Small tables with named rows and columns. After each table, cells are looked up by row and column.

pupu:
        saz  vemus  vog  kidepem  bitovo  dov  kog  fup  lukedil  sanatek
tesim   229    219   92      180     133   72  129   47      169      100
bagive  132    144  139      103     120   66  179  173      195      113
gug     108    111  192       87     185  170  140  146      142      116
tuf     164    134   89      103     115  133  131  204      131      168

What is the bitovo of tuf in pupu?
115
What is the sanatek of tesim in pupu?
100
What is the saz of bagive in pupu?
132
What is the lukedil of tesim in pupu?
169
What is the dov of bagive in pupu?
66
What is the fup of tuf in pupu?
204
Row with the largest kog: bagive

kep.csv
,dudula,murun,susukul,baz
sapug,378,424,624,367
bez,925,507,407,272
mina,729,625,198,866
dozed,509,496,616,302

murun of dozed is 496
dudula of dozed is 509
baz of sapug is 367
murun of bez is 507
susukul of bez is 407
dudula of mina is 729
baz of bez is 272
baz of mina is 866

vusakat.csv
,tor,tovufu
ripi,126,90
rizovis,126,133
nukeput,124,86
kip,114,151
vop,109,104
zusotep,95,207
rafiror,120,60

rafiror, tovufu -> 60
rafiror, tor -> 120
kip, tor -> 114
vop, tor -> 109
rizovis, tovufu -> 133
ripi, tor -> 126
kip, tovufu -> 151
zusotep, tor -> 95
nukeput, tor -> 124
Which row has the largest tovufu? zusotep

vol
|  | lizume | zil | tekogi | nuvarub | zul | gozi | peromi | vil | naleri | pimi |
|---|---|---|---|---|---|---|---|---|---|---|
| meto | 56122 | 21865 | 34039 | 40716 | 72326 | 78532 | 27910 | 79693 | 41511 | 39539 |
| lage | 68450 | 42485 | 47709 | 55767 | 73270 | 59404 | 43021 | 53568 | 57085 | 51520 |
| linoped | 68001 | 87259 | 88927 | 82054 | 48693 | 37889 | 74142 | 32628 | 84060 | 77925 |
| mepe | 69814 | 75485 | 80877 | 77641 | 68797 | 14217 | 70536 | 98 | 66129 | 52111 |
| lideve | 41538 | 46157 | 25892 | 29099 | 60915 | 51599 | 47265 | 57104 | 27532 | 39921 |

meto, nuvarub -> 40716
linoped, tekogi -> 88927
meto, zil -> 21865
lideve, pimi -> 39921
lideve, peromi -> 47265
lage, naleri -> 57085
linoped, zul -> 48693
lage, zil -> 42485
linoped, nuvarub -> 82054
mepe, gozi -> 14217
lideve, vil -> 57104
meto, tekogi -> 34039
lage, zul -> 73270
lage, lizume -> 68450
meto, pimi -> 39539
linoped, pimi -> 77925

mup:
fields: gizero, movade, som, dibukev
kegan: [117, 264, 307, 313]
pif: [292, 126, 434, 524]
dabel: [306, 408, 268, 215]
popedam: [650, 460, 431, 452]
leg: [244, 255, 418, 415]
bibin: [450, 513, 316, 247]
magova: [150, 983, 366, 672]

leg, som: 418
dabel, gizero: 306
magova, som: 366
bibin, gizero: 450
kegan, movade: 264
dabel, movade: 408
bibin, dibukev: 247
kegan, gizero: 117
dabel, dibukev: 215
dabel, som: 268
Which row has the largest movade? magova

reg =
,sakoma,bil,zudu,fugoki,tam
rumede,-746,-1627,1918,4298,6703
giri,-3965,-498,5462,3345,9342
ker,-5101,8534,6497,-5876,-978
minat,-1509,646,4036,1506,6021

What is the tam of ker in reg?
-978
What is the sakoma of minat in reg?
-1509
What is the sakoma of giri in reg?
-3965
What is the bil of minat in reg?
646
What is the bil of rumede in reg?
-1627
What is the sakoma of ker in reg?
-5101
What is the fugoki of minat in reg?
1506
What is the zudu of minat in reg?
4036
What is the zudu of giri in reg?
5462
What is the tam of rumede in reg?
6703
What is the fugoki of giri in reg?
3345
What is the zudu of ker in reg?
6497
What is the zudu of rumede in reg?
1918
What is the tam of giri in reg?
9342

gup =
          fip  napu  batat  gikefe   nim   mus  dosuba  gefa
tivune   6.64  5.38   5.86    6.20  8.93  8.15    7.77  3.39
rov      7.87  4.51   4.51    6.05  8.01  6.06    6.96  5.75
lasu     7.68  3.68   5.71    4.01  8.47  5.22    5.52  5.62
vugeb    6.83  4.74   6.76    5.48  7.19  5.89    6.65  5.33
gevevob  7.53  5.45   6.35    6.15  9.24  6.33    8.31  2.81
dakoba   6.25  5.19   6.96    6.06  6.59  6.11    6.86  4.80
dunup    4.81  6.82   7.27    5.58  4.19  7.02    5.85  5.99
zabis    4.71  6.72   6.82    5.93  4.92  7.23    5.98  6.17
zop      5.33  6.37   6.41    5.35  4.48  4.48    4.06  5.75
risiriv  6.59  4.98   6.39    5.24  7.03  5.85    6.15  5.14
pimaz    7.24  5.56   5.97    5.31  5.02  5.32    4.76  5.38
budoli   6.33  4.70   6.85    5.24  7.08  6.37    6.58  5.16
kib      7.22  5.11   5.59    4.94  4.99  1.33    2.09  5.16
mef      5.16  6.11   6.38    6.10  6.41  7.53    6.79  6.26

gikefe of pimaz: 5.31
nim of kib: 4.99
nim of dunup: 4.19
batat of gevevob: 6.35
napu of mef: 6.11
gefa of risiriv: 5.14
mus of dunup: 7.02
napu of rov: 4.51
mus of zop: 4.48
fip of rov: 7.87

lod =
         kanet  sikulo
vodu     0.707   0.619
lepi     0.300   0.107
sovelaf  0.451   0.858

kanet of sovelaf is 0.451
sikulo of sovelaf is 0.858
sikulo of lepi is 0.107
kanet of vodu is 0.707
sikulo of vodu is 0.619
kanet of lepi is 0.300

liro
|  | vibukif | tad | kot | rimub | bab | pusa | suv | duvok | zod | pav |
|---|---|---|---|---|---|---|---|---|---|---|
| latev | 57.91 | 37.17 | 41.52 | 56.38 | 51.86 | 46.09 | 62.05 | 66.44 | 70.08 | 63.38 |
| gezenag | 57.20 | 41.62 | 44.42 | 58.93 | 54.70 | 47.04 | 61.54 | 63.76 | 65.56 | 69.11 |
| fovadub | 57.47 | 40.99 | 43.77 | 57.61 | 54.46 | 47.01 | 61.06 | 63.40 | 66.13 | 70.55 |
| tusavo | 96.79 | 21.04 | 10.36 | 43.30 | 61.90 | 89.69 | 97.16 | 72.91 | 37.30 | 79.64 |
| sis | 95.53 | 25.04 | 12.48 | 44.49 | 61.39 | 87.30 | 93.98 | 74.81 | 38.17 | 76.17 |
| mafosig | 57.41 | 41.41 | 43.82 | 58.22 | 54.29 | 48.59 | 59.73 | 62.95 | 65.23 | 70.60 |
| loveza | 79.66 | 25.09 | 39.50 | 59.86 | 69.13 | 66.36 | 76.26 | 75.78 | 47.96 | 71.25 |
| sefo | 76.71 | 29.70 | 35.09 | 53.52 | 75.50 | 69.48 | 75.08 | 77.12 | 46.91 | 71.03 |
| sipave | 59.71 | 36.59 | 38.45 | 55.56 | 52.86 | 43.59 | 60.59 | 66.86 | 69.06 | 63.02 |
| tedamez | 57.51 | 34.11 | 42.49 | 55.65 | 54.19 | 46.51 | 63.93 | 66.22 | 70.54 | 66.19 |
| bogikeg | 77.01 | 28.96 | 40.95 | 59.09 | 71.63 | 65.85 | 77.41 | 76.77 | 48.17 | 71.37 |
| med | 60.10 | 35.91 | 41.53 | 55.35 | 52.33 | 44.58 | 60.74 | 67.11 | 70.29 | 63.37 |
| zumi | 58.90 | 59.28 | 61.89 | 58.71 | 60.53 | 56.74 | 59.23 | 58.04 | 59.58 | 58.76 |

sipave, bab: 52.86
med, rimub: 55.35
zumi, kot: 61.89
latev, rimub: 56.38
mafosig, zod: 65.23
sefo, zod: 46.91
bogikeg, duvok: 76.77
sipave, duvok: 66.86
loveza, bab: 69.13
zumi, zod: 59.58
sipave, pusa: 43.59
latev, suv: 62.05
bogikeg, pusa: 65.85
sis, rimub: 44.49
fovadub, rimub: 57.61
sefo, rimub: 53.52
sefo, suv: 75.08
gezenag, kot: 44.42
loveza, tad: 25.09
tusavo, duvok: 72.91

